Each row below holds a small network's activations on one input, seen along a few directions.
In each table, some parts of the input vary, and every possible input appears once, in random order.
A made-up example of a description, with smaller parts first: one of 4 places along a line, together with either a single point or one of 9 places along a line or (one of 3 separate values, together with one of 8 places around a ring).
Shared parts are said once, and a part with two or three values counts as separate values.

Other details of the inputs vary at random and push rows far along two fixed directions, the same in every table; ignore that.

Rows:
R1: [ 33 -14  10   6  -8   6  -1  -3 -22   3  -8  -5]
R2: [-25  -7  -6  21  -5 -20  -4 -21 -28  -9   7  -2]
R3: [ 21 -10  16 -12 -14   4  -7  -2  -5  11 -18 -10]
R4: [ 21 -18   9 -11 -11  18  -4   1  -7  17   1  -6]
R5: [-16  24   4 -26  19 -14  13  10  58  19   4  25]
R6: [-21   4  -7  27  -5  -7  -6 -11 -26 -15  24 -18]
R7: [-15  -1  -6  27   3   4   6  -6 -14 -24   4   1]
R8: [ 24 -11  10   3  -1  12 -11  13 -30   5  -8  -6]
R9: [ 25 -11   7  -5  -8   7  -2   5 -30   8  -1 -10]
R10: [-16   4 -15  12  -2  -6   6  -2 -20  -9   8  -5]
R11: [ 15   0  10 -18   0   7   9   3  24  14  -3  12]
R12: [ 1  7 -1  1 -1  5  5  0 18 -4 -7  9]
R13: [ 15   6   5 -16   9   5  -2  22  20  14  -4   3]
R14: [-34 -11 -11  17  -7 -11 -15 -18 -17  -8  12 -17]
R15: [ 19 -16   8 -12 -18  19  -9  -2  -5  17  -6  -4]
R16: [ 25 -13   6   1  -4   6 -12   9 -26   8  -7 -10]
R17: [-26  -6 -16  17  -5 -12 -10 -10 -18 -18   4 -20]
R18: [ 24  -9  12  -3 -14  -1   3  -1 -29   9 -11  -6]
R19: [ 19 -18   5  -3 -13  16  -1   0 -20  11  -1 -17]
R20: [-22  -8 -15  20  -4 -11  -9 -11 -29 -13   9  -6]
R21: [-17   0  -8  21  -4  -8  -7 -11  -7 -21  -4  -5]
R22: [ -5  30  -2 -24  18  -9  20  13  48  10   2  33]
R23: [ 0  4  2 -6  4 -5 11 -9 13 10  7 11]
R24: [-21  -5 -11  25 -10  -6   1 -22 -21 -26   2  -6]
R25: [ 13   8   3 -22   3   6   6  14  16  20   2  13]
R26: [-23  -4 -15  32  -7  12  -5  -9 -23 -25   5  -5]
R27: [-20  -3  -5  33   0 -10  -5  -4 -29 -26  -1  -4]
R28: [-20  21 -12   7  14 -17  16  -2   8 -18   8  13]
R29: [-29  11 -19   4  12  -5  12  -9  17  -2  23  10]
R30: [-20  18 -19  15  20   4  12   5  11 -20  15  13]
R31: [ 17   3   4 -21   9  14   9  12  22  12   5   2]
R32: [ -5   3   4  -7   2 -11   1   2  14   5  -3   9]
R33: [-24  -4  -7  22 -10 -15   2 -21 -30  -9   9   0]
R34: [-19  16 -21   7  18  -6  14  -2  14 -16  19   7]
R35: [ 12   7  11 -23   3  -7   1   8  26  11 -14   0]
R36: [ 19 -14  11   2  -9  21 -17   6 -20   3 -10 -12]
R37: [ 20 -13   6  -6  -8   2  -8   5 -28  12  -7 -14]
R38: [ -5  28   2 -23  25 -14  15  17  52   3   0  21]
R39: [ 22 -13  18   3  -8   4 -15   4 -19  -1 -18 -11]
R40: [-35  12 -18   1  10 -13  -3  -2  26 -11  11   3]
R41: [-27  18 -12  17   8   2  10  -3  18 -24   1  17]
R42: [-32  16 -22   4   5   0  10  -3  22 -12   9   5]
R43: [-29  15 -20   5   9   0   8  -4  21 -17  12   6]
R44: [ 16   4   9 -18   2   6  14   6  22  12  -6   5]
R45: [ 13   5   4 -17   5  12  -6  14  26  11  -6   2]
R46: [-15  -3 -16  22   1   6   2  -4  -9 -17  12  -7]
R47: [-21  -5  -7  21  -3 -20  -9 -17 -20 -26   0 -15]
R48: [ 17 -19  16  -5 -16  -4 -16  -7 -15   8 -14 -12]
R49: [ 27 -15   6 -10  -9  13  -2   0 -11  17   1  -3]
R50: [ 9  9  2  5 12  5 11  5  6 -7 -1 13]
R51: [-25  19 -14   5  14 -22  12  -1  13 -14   3  11]
R52: [ 27  -7  16   6  -7   9  -1   7 -31   2 -13   1]
R53: [ 19 -15  12  -2 -21   9  -2  -9 -17   7 -15  -9]
R54: [ 29  -5  18  -3   1   5  -5  13 -18   6 -16   3]
R55: [  2   1   8 -26   0   9  -6   3  27  25   1   2]
R56: [ 15   5   5 -18   8   5  -8  18  26  11  -7  -2]
R57: [ 28  -9  10 -13   1   3  -7  10 -16  13  -5  -8]
R58: [ 23 -10  17 -11 -10  -3  -3   5 -11  14 -16  -9]
R59: [-29  -9 -15  19 -10  -3 -14 -18 -17 -16   8 -11]
R60: [-14  -3 -10  29   0 -17  -5  -9 -30 -23  -1  -4]
R61: [-1  9  5  1  6  5 -2  5 14 -8 -9  8]
R62: [ 24  -9   9   4  -6  17  -4  12 -32   5  -6  -4]
R63: [ 26 -11   5   2  -9  11  -5   9 -28   8  -5  -8]
R64: [ -7   0 -10  19   3 -11   9 -15 -16 -21   8  -2]
R65: [-28  -5 -17  18  -8  -4  -8 -14 -18 -18   5 -17]
R66: [  3   1   9 -24   4   2  -2  10  22  29   3   4]
R67: [ 15   7  13 -22   4   0   1   5  25   7 -11   5]
R68: [ 14 -17  11 -13 -19  19  -8  -6  -6  25  -2  -6]
R69: [ 10   6   5 -23   6   2   3  18  20  18  -4   0]
R70: [ 17  17  20 -15   4  -2   5   9  21  15   4   3]
R71: [-19  21 -14  13  12 -14  13   2   9 -18   5  15]
R72: [  5   2  15 -23  -2   1  -2  -3  28  21  -7   8]
R73: [ 10  12   0 -12   9  -3  17   2  20   4  -1  10]
R74: [ 21 -16  14  -3 -12  -5  -9  -4 -25  11 -11  -2]
R75: [ 16 -19  15  -4 -19   4 -14 -11 -15   8 -14  -8]
R76: [-23  -8  -5  17  -7  -5   5 -21  -9  -7  11  -2]
R77: [ 14 -18  10  -7 -10   2 -12  -3 -26  22   0  -9]
R78: [ 17 -16  18 -11 -21  11  -4 -12  -5  21 -10  -1]
R79: [ -3  25  -2 -21  24  -2  23  11  55   1   6  22]
R80: [-27  -5 -13  19  -8  -7  -1 -15 -31  -5  17  -6]
R81: [ -1  31   0 -24  29 -15  17  16  48   3   0  26]
R82: [ 18 -19  13  -2 -23  10  -7 -12 -15   9 -13  -3]
R83: [ 30 -15   3   4  -7  14  -4   3 -23   6  -1 -10]
R84: [-37   9 -18   4  10  -1  11  -8  23  -3  24   7]
R85: [ 18   7  12 -14   8  -3   2  17  22  11 -12   8]
R86: [ 15   6   2 -15   1  19   2  13  26  12  -5   7]
R87: [ 17   5   6 -12  11  24   6  20  20  10   1   8]
R88: [-22  -6 -13  21   0 -12  -7  -7 -26 -19  10 -14]
R89: [-20  -5  -9  28  -4 -17 -11 -12 -18 -26  -3 -13]
R90: [ 27 -17  12   6 -11  11  -2  -2 -18   3  -9  -9]
R91: [-21  12 -15   9   9 -13  14 -11  16 -14  11  17]
R92: [-31  16 -18   2  14  -6   2  -2  23 -17  11   2]
R93: [-23  -6 -11  12  -3  -9  -7  -5 -12  -7   9  -5]
R94: [-23  16 -23   5  14  -6  16  -2  15 -12  16   6]
R95: [-29  15 -17   1  16 -14  -1   1  22 -17  10  -2]
R96: [ 13   7   8 -17  12  11  -7  22  23   8  -8   2]
R97: [ 20 -14  12   4  -5  13 -13  14 -26   6  -9 -10]
R98: [  6   1  16 -23   0  -7  -4   0  27  21  -7   3]
Each input here is: one of 2 separate values, together with either a single point or (one of 6 places along a line, together with one of 8 places around a ring).
Changing only the choice among 2 separate values turns R49 into R91. The same change can be made to R56. Which row results?
Answer: R89
Changing only the choice among 2 separate values turns R44 into R19. The same change can be made to R47. Which row results?
Answer: R95
A walk changes only the place on the ring of 8. It starts at R7 and steps to R41. List the rest of the walk in order.
Answer: R61, R39, R27, R54, R52, R50
Which other rows does R25 become when the choice among 2 separate values takes its other values? List them by row number.
Answer: R22
Which other rows does R66 become when the place on the line of 6 takes its other values? List them by row number.
Answer: R13, R69, R88, R93, R97
Which other rows does R1 become when the choice among 2 separate values takes its other values? List them by row number.
Answer: R83

Rows:
R99: [ -2 -12   9  20 -10  -7  -3 -19 -34  -8   2   3]
R100: [ 26 -12   0  28  -6  13  -2   4 -46 -24  -9 -15]
R101: [ 33  -2  28 -21  -7   4  -2   9   7  30 -22   6]
R102: [-23  13 -19  -2   4   2  16 -10  17 -10  12   4]
R103: [-26   7 -12   4  10  -5  -5  -2  19  -7   0  11]
R104: [ -6 -12  -3  16 -16   8 -17 -12 -19 -12   4 -20]
R105: [-21  18  -6   8   8 -18   9  -8  22 -15   0   3]
R106: [ 32   5  23 -27  11  -2   6  10  15  24   1  11]
R107: [-12 -11  -1  17 -17   8 -19  -9 -24  -4   3  -9]
R108: [-23   8 -15   4  12  -6  -3  -6  26 -16   3   1]
R109: [ 25  -2  11 -26  -6   7   9   6  21  31  -7  18]
R110: [ 18  -4  18 -20   3  22   2  16  23  27  -3   9]
R111: [ 21  -2  14 -25   8  15   2  21  20  29   4  -1]
R112: [  5 -21   6   6 -15 -12 -18  -3 -40  -4 -11 -23]
R113: [ 11  -3  -9  27   5   2   0  11 -44 -22   1  -9]
R114: [  1  20  -9  12  18   7  13  20   5 -17  -3  21]
R115: [ 32  -4  11 -35  -5  15   5  11   1  34  -2  -2]
R116: [-27  15 -14   2  10  -5  -6   4  17  -5  17  -1]
R117: [-26  12 -11   0   6 -15   3  -1  23 -21  -5   1]
R118: [-23  19  -8   5  12 -24   7   0  13  -7   5   4]
R119: [ 21 -27  13   6 -16  21  -9  -5 -23   6  -2 -23]
R120: [ 31  -2   9 -28  -5   7  11   3  27  23  -5   7]
R121: [-13  13  -1   7  12 -12  13 -13  16 -17  10  11]
R122: [ 11 -25  -2   9 -21  -6  -5 -15 -43   6   5 -16]
R123: [-31  12  -9   1   5 -15   0   2  17 -13  -7  12]
R124: [ -6 -17  -7  12  -3  -6 -19  -8 -28  -5   1 -18]
R125: [-29  13 -17  -1   3   2  14  -7  12  -3  10  14]
What do these inputs look like to the network?
Answer: one of 3 separate values, together with either a single point or one of 8 places around a ring
Changing only the choice among 3 separate values turns R125 into R102. The same change can be made to R109. Which row results?
Answer: R120
Which other rows does R100 become when the choice among 3 separate values takes its other values? List them by row number.
Answer: R113, R114
Which other rows does R122 become when the place on the ring of 8 takes its other values? List them by row number.
Answer: R106, R111, R112, R115, R116, R118, R124
